A small network was shown many inputs. Here are its activations along a few directions, one row for each input.
In each table, some parts of the input vary, and every possible input appears once, in random order.
A made-up example of a description, with smaller parts first: line(6) and (point or line(9) or (values(2) and ring(5))).
Shared parts are said once, and a part with two or three values counts as separate values.

Other details of the inputs shift rows strongly along two fixed directions, in all tables alike. That doesn't count.

Rows:
R1: [ 17  19 -30 -14  18   5  18 -53   1  14  23 -23  -2]
R2: [ -1 -31  36  -8   1   2 -16  21  10 -21 -14  21  39]
R3: [-29  12   1  10  16 -11   1  11  -7   6 -23  -1  30]
R4: [ -2   0   3   8  -1 -29 -16  10 -18  -5   6  14  -5]
R5: [-22  39 -26  86  23  19  11 -32 -27  30 -29   7  25]
R6: [-13  20  -6  24  15  10  22  -6  -4  14  -9 -14  -8]
R7: [ 46   7 -25 -22  27 -21  -6 -17   0   0  56   4 -27]
R8: [ 30   5   1 -33  25   7 -10 -27  18 -21  55   5   2]
R9: [-36 -29  47  49 -31  17 -10  59 -12 -23 -67  33  30]
R10: [ 15 -16  -3   5 -24   8  -8  16  12   2   6  13 -10]
R11: [ -2  10 -14  20   0  14  27 -22  -5  17 -19 -15 -14]
R12: [-15  -7  -3 -15   4  -9   8  -6  -1   2 -19 -12  25]
R13: [  0   4   5 -59   5 -16  13   4  16  -2  10 -25 -25]
R14: [-17  27 -30  92  18  24  20 -41 -26  29 -30   2  29]
R15: [  6  -1 -30  82 -12  18 -14 -23 -10  20 -16  34  28]
R16: [  7  -3  -4 -46   5  -2  23 -13  13   0  13 -33 -20]
R17: [-24   8   9   8   2  -2  11  17  -3   9 -32  -6   0]
R18: [ -3  10  14  41  -6  33   5 -22  -9  -9   9   5 -14]
R19: [ 17  16 -20 -30  -5 -13 -22 -40  14   0  60  -3 -14]
R20: [-11 -36  35 -72 -45 -30 -28  71  25 -27  -4   8  -4]
R21: [-19  37 -30  88  18  20  12 -38 -26  31 -35   9  23]
R22: [-20 -19  20 -49  -4 -16  14  31  12 -12 -16 -21   2]
R23: [ 42  -7 -17 -34   1  -7 -15 -27  26   8  51   1  -3]
R24: [ 36  -2 -21  55  16   1   1 -21 -17  22   7  16  -4]
R25: [-26  19 -15  10  -8  46   1 -21  -8   6 -15 -23 -13]
R26: [ 19 -19  26   9  -1  28   6   7   9  -8   2   8  -1]
R27: [-25   7  -2   3   4 -11   0   5  -7   5 -35   3  27]
R28: [ 13  17   6 -32  17   2 -11 -43   9 -22  59  -5  -8]
R29: [-52 -25  20  16 -10 -17   0  44 -13  -5 -74  10  59]
R30: [-52 -14  27 -93 -15 -10 -34  42  10 -29 -22 -16  28]
R31: [-11 -17  21 -37 -39 -15 -18  29  13 -13   9   1 -15]
R32: [-21 -19  35  -9  -9  -9 -27  34   3 -35 -21  25  37]
R33: [ 46 -12  -6 -38 -12   6  -1  -9  28   8  48  -9 -30]
R34: [  5  34 -12 -14  26   5  19 -21   6  13  28 -26 -29]
R35: [ 20  14 -23 -17   8  13  30 -42   6  12  21 -32 -29]
R36: [-22 -12  11 -55  -2 -29  -2  22   8  -9 -23  -7  23]
R37: [  9  11  -6  48  -8   3   7  -6 -25  10   7   6 -39]
R38: [ 10  23 -16 -14  20   8  27 -29   7  11  29 -33 -26]
R39: [ 40  13  -6   1  18  36  11 -35  11  -8  53  -1 -28]
R40: [ 16 -22  10  -9  -5 -16  -2  46  -5  -7   0  12 -24]
R41: [-13 -32  24 -72 -31 -45 -43  54  25 -28   1  16  22]
R42: [ 58  -7  -8 -24  12  -4  11  -2   6   9  49 -11 -52]
R43: [  9   4 -12  83 -13  12   7  11 -32  14 -27  22 -22]
R44: [-28 -24  16  62 -19 -26 -22  60 -33  -6 -69  43  33]
Description of these inputs: values(2) and (point or ring(9) or (values(3) and line(4))).
The inputs of R26 and R2 match in every part but the values(2) part. If R40 is changed in the same way as R26 into R2, which row does it become? -> R7
The inputs of R21 and R17 match in every part but the values(2) part. If R19 is changed in the same way as R21 into R17, which row does it become? -> R31
Change only the values(2) part in R18. List by row number the other rows that result. -> R28
Change only the values(3) part in R39. List by row number the other rows that result. -> R10, R40
Change only the values(2) part in R16. List by row number the other rows that result. -> R12
Change only the line(4) part in R40. List by row number the other rows that result. -> R37, R42, R43

Rows:
R45: [  4  -6  -4  16  -1  10  -4 -11   1  -1  -2   9  14]
R46: [-14 -15   9  11 -20 -12 -19  31  -8  -5 -19  19  12]
R47: [ -3  27 -31  81  16  32  12 -54 -20  23 -14   7  18]
R48: [-44 -18  26   7 -27  13   5  39  -2  -5 -60  -3  16]
R49: [-19 -14  24   0  -8  -6  -7  36  -4 -12 -25  10   9]
R50: [ 28  17 -25 -38  10 -10 -11 -37  14   1  59  -9 -16]
R51: [-14 -14  19  25  -9   2   5  29  -7  -4 -32  10   5]
R52: [ 15  11  -1 -32  17  -4  12 -13   6  -4  34 -18 -28]
R53: [ 14   0  -4 -33  -3 -17 -17  -4  10  -5  32   2  -6]
R54: [  1   9 -11 -34 -10   1   7  -8  10   7  15 -24 -29]
R55: [ 29  -2   5 -51   5  -2 -11 -17  21 -15  54  -5 -13]
R56: [-15 -10  17 -17   0 -11   7  31  -2  -8 -23  -2   4]
R57: [-14  -3  10  11  -2   5  -8  10  -6  -7 -12  10  13]
R58: [ 21   5  -7 -29   2 -18   3  -1   6   1  35 -10 -35]
R59: [ 2  0 -1 15  7  7 10  1 -1  8 -9 -1  2]
R60: [  3   8   0 -51  17 -21  10   4   6  -6  16 -21 -15]
R61: [-11 -20  10   3 -11 -15  -6  28  -2   0 -29  10  19]
R62: [ 17  -8   6 -40  -4 -15 -18   2  13 -12  30   5  -5]
R63: [  1   0  -9  15  -2 -10   4   9  -6  14  -9   2  -4]
R64: [  5   6   6 -45  11  -8  -9 -11  13 -13  32  -6   0]
R65: [-15  -6   4   3 -21   9   7  13   0   5 -26  -7 -10]
R66: [  5  -1  -9  16  -4  -1 -14 -10   0   2   3  15  14]
R67: [ 27  30 -42  98   3  31  11 -51 -24  31  14  11 -26]
R68: [-12 -11   0  -8  -8 -19 -14  17  -1  -1 -14   9  18]
R69: [ 12  26 -26  91   8  43   7 -56 -17  19   2  16   8]
R70: [ 15  24 -17 -61  29 -13  10 -36  13   1  45 -33 -12]
R71: [ 35  10 -12 -43  13   5  -7 -40  22  -9  65  -9 -15]
R72: [-24  -4  11   0  -1  -4 -11   7   1  -9 -19  10  34]
R73: [-12   3   0   2   8   0   7  -5  -3   4 -14  -6  17]
R74: [-31   1   9  -7 -11  14  12   9   0   1 -30 -17   0]
R75: [-23 -24  27 -25  -9 -15  -6  40   7 -13 -32   3  29]
R76: [-16 -17  25   3 -14   1 -14  33   0 -17 -22  17  19]
R77: [-26  15  -5  -4  -2  12  16  -9  -4   9 -20 -25  -5]
R78: [ 41   6  -7 -40   8   9  -7 -27  17 -12  67  -7 -31]
R79: [ 24  30 -31 100  11  48  16 -55 -21  25   9  10 -17]
R80: [-11  -9   1  31 -13 -11   4  27 -13   7 -34  12   2]
R81: [  7  17 -12 -62  25 -18  -2 -26  15  -6  39 -22  -1]
R82: [-22 -21  24  19 -13  -3   4  44  -8  -6 -50  13  18]
R83: [-19 -15  15  -2 -24  18   8  18   4  -3 -28  -9  -5]
R84: [ 19  -8   6 -28  -1 -15   2  13   7  -4  21  -5 -29]
R85: [  0 -15   9   5 -10 -13   3  31  -6   0 -23   9  -4]
R86: [ 20  25 -19 -54  32 -12  14 -29  12   6  47 -32 -24]
R87: [ -3 -23  22  27 -18   8  -7  30  -5  -8 -22  18   2]
R88: [-18  -7  12  -5   5  -9   5  24  -2   0 -26  -1  13]
R89: [ -8 -28  28   7 -17  -4   1  40  -2 -11 -25  11   0]
R90: [ 15  -9   6 -27  -6 -11 -16  11   8 -11  23   7  -9]
R91: [ -8 -15   3   5  -8 -10 -13  16  -2  -2 -20  15  21]
R92: [-37  -9  19 -21  -3 -21 -16  26   2 -15 -30   6  41]
R93: [ -3   3  -4  12   5   8  -2 -12   2   0  -4   5  18]
R94: [-34  -8  16  16  -8  -6 -12  29 -12  -8 -40  13  30]
R95: [ -5 -19  10   6  -8   1  -1  14   1  -1 -20   5  17]
R96: [-30  -7  17  -7  -4 -13 -15  20  -4 -10 -27   9  33]
R97: [  9   5   0 -33   8  -1  -9 -16  17 -12  30  -3   6]
R98: [ 30   4 -12 -34  13 -12   6  -9  11   6  35 -12 -28]
R99: [ 34  25 -37  98   6  37  12 -52 -23  29  13  13 -27]
R100: [ 24   8 -17 -53  10 -21  -1 -17  13   4  44 -20 -19]
R101: [ 20  -8   3 -27   6  -2   7   3  11   0  21  -9 -16]
R102: [ 28  21 -34  95   8  45  27 -51 -22  28   1   5 -20]
R103: [  6  34 -32  88  15  32  15 -48 -27  25  -4   3  -9]
R104: [-18   0   9   3   3 -11   7  17  -8  -1 -21  -4   3]
What is each input in this table made of? -> line(6) and (point or ring(9))
The inputs of R78 and R94 match in every part but the line(6) part. If R89 is changed in the same way as R78 into R94, which row does it become? -> R104
The inputs of R91 and R47 match in every part but the line(6) part. If R98 is changed in the same way as R91 into R47, which row does it become? -> R88
Which other rows agree with R59 in the line(6) part? List them by row number. -> R48, R51, R69, R75, R76, R79, R82, R93, R97
Change only the line(6) part in R96. List by row number the other rows that result. -> R53, R55, R62, R64, R69

Rows:
R105: [ -2   7 -11 -19  -2  -4  -6 -15   8   2  13  -7   4]
R106: [ -6 -21  17 -56 -16 -27 -23  30  16 -17   6   5  12]
R107: [ -2   0  -3   5  -6   4 -15  -9   0  -4   8   9   9]
R108: [ 44  24 -32  49  23  24  15 -52  -8  20  39   2 -25]
R109: [-23  -8   1  11 -13 -10  -6  18  -5   5 -35   7  20]
R110: [  5  12 -10  -8   3  19  24 -19   5  11   8 -25 -26]
R111: [ 38  32 -48  46  15  17  12 -62 -11  27  39  -3 -29]
R112: [-23 -11  11  76 -26  19   1  26 -25   5 -54  22   2]
R113: [-32  -5  17   0  -9  -6 -16  23  -4 -12 -30  11  30]
R114: [ 0  4  2 16  3 -3 -4  2 -9 -4  0 11  0]
R115: [ 23  33 -31 -23  19  12   0 -59  11   5  60 -20 -20]
R116: [-19 -13  14  32 -10 -10  -8  33 -15   0 -36  20  16]
R117: [-12 -10   7 -39  -7 -28  -6  29   6  -6 -10  -5   3]
R118: [-25  -2  -2  55  -7  -3   5  19 -22  13 -51  12  18]
R119: [ -1   3   5 -45  10 -23  -1  12   7  -6  16 -12 -11]
R120: [ -3 -18   7  53 -10   0   1  26 -15   7 -38  24  16]
R121: [  4 -22  19 -41  -7 -10 -19  20  17 -20  13   9  12]
R122: [-17 -10  26 -68  10 -23   1  31  13 -20  -3 -15   7]
R123: [  4 -19  26 -28   0 -11 -14  25  11 -21   9  11  10]
R124: [-11   9   2  -3   8  -7   0   3  -5  -3  -2  -1   1]
R125: [  7 -30  19 -39 -13 -22 -13  34  15 -12  -2  10   9]
R126: [ -9   7   7 -27  15  -2   6  -8   6  -8   6 -14   8]
R127: [  8  15 -17   1  19   3  21 -22  -3  14   6 -19 -10]
R128: [ 22   3  -3   3   8  11  -8 -19   6  -6  27   9   1]
R129: [ -1   4   3   9   1  -1 -10  -5  -4  -7   8   9   5]
R130: [-13 -12  17 -42 -19 -11  -1  34  10  -8  -6 -12 -15]
R131: [  6  15 -19 -11  11  12  10 -38   8  10  17 -18   3]
R132: [ -9  -5  18 -47 -10 -11   1  28   8 -13   3 -14 -24]
R133: [ 10  15 -21  -9  14   7  15 -34   5  15  14 -19  -5]
R134: [ -5 -19   3  60 -14   4  -1  21 -14   9 -43  26  21]
R135: [ 26  17 -20  69  16  27  11 -38 -14  14  13  14  -8]
R136: [  3 -11   2 -23  -9 -18 -13  12   7  -3   5   4   2]
R137: [-36  -7  12  69 -15  26  20  19 -22  11 -71   5  14]
R138: [-33   1   7  37  -1  15   1   3 -12   2 -45   8  36]
R139: [ 29  -2   1   6  -2  17   9  -7   4  -1  24  -2 -34]
R140: [ -1  -2  -4  45 -21  18   3   3 -12  10 -17   8 -14]
R141: [ 45  12 -26 -12  11  12   1 -49  15   6  59  -6 -19]
R142: [ -4   1   9 -47  16 -15   9   9   9  -5   7 -19  -3]
R143: [  0   2  18 -97  10 -31 -12  11  23 -27  42 -19  -9]
R144: [ 23   8 -22  93 -10  45  18 -32 -16  25  -7  11 -20]
R145: [-24 -30  28  -8 -19 -31 -15  63  -7 -11 -42  17  19]
R146: [ 35  30 -25 -19  20  11  -7 -55   8  -1  69 -10 -25]
R147: [-12   4 -12  31   4   6  17  -8 -10  16 -31  -5  12]
R148: [ -8   0   7 -56   8  -5  -2  -3  17 -12  14 -18   9]
The inputs of R117 and R111 match in every part but one. If R124 is changed in the same way as R117 into R111, which row does it become? -> R114
What is each input in this table made of? -> line(4) and (values(2) or ring(9))
Change only the ring(9) part in R147. List by row number the other rows that result. -> R122, R126, R127, R131, R133, R138, R142, R148
Change only the values(2) part in R139. List by row number the other rows that result. -> R144
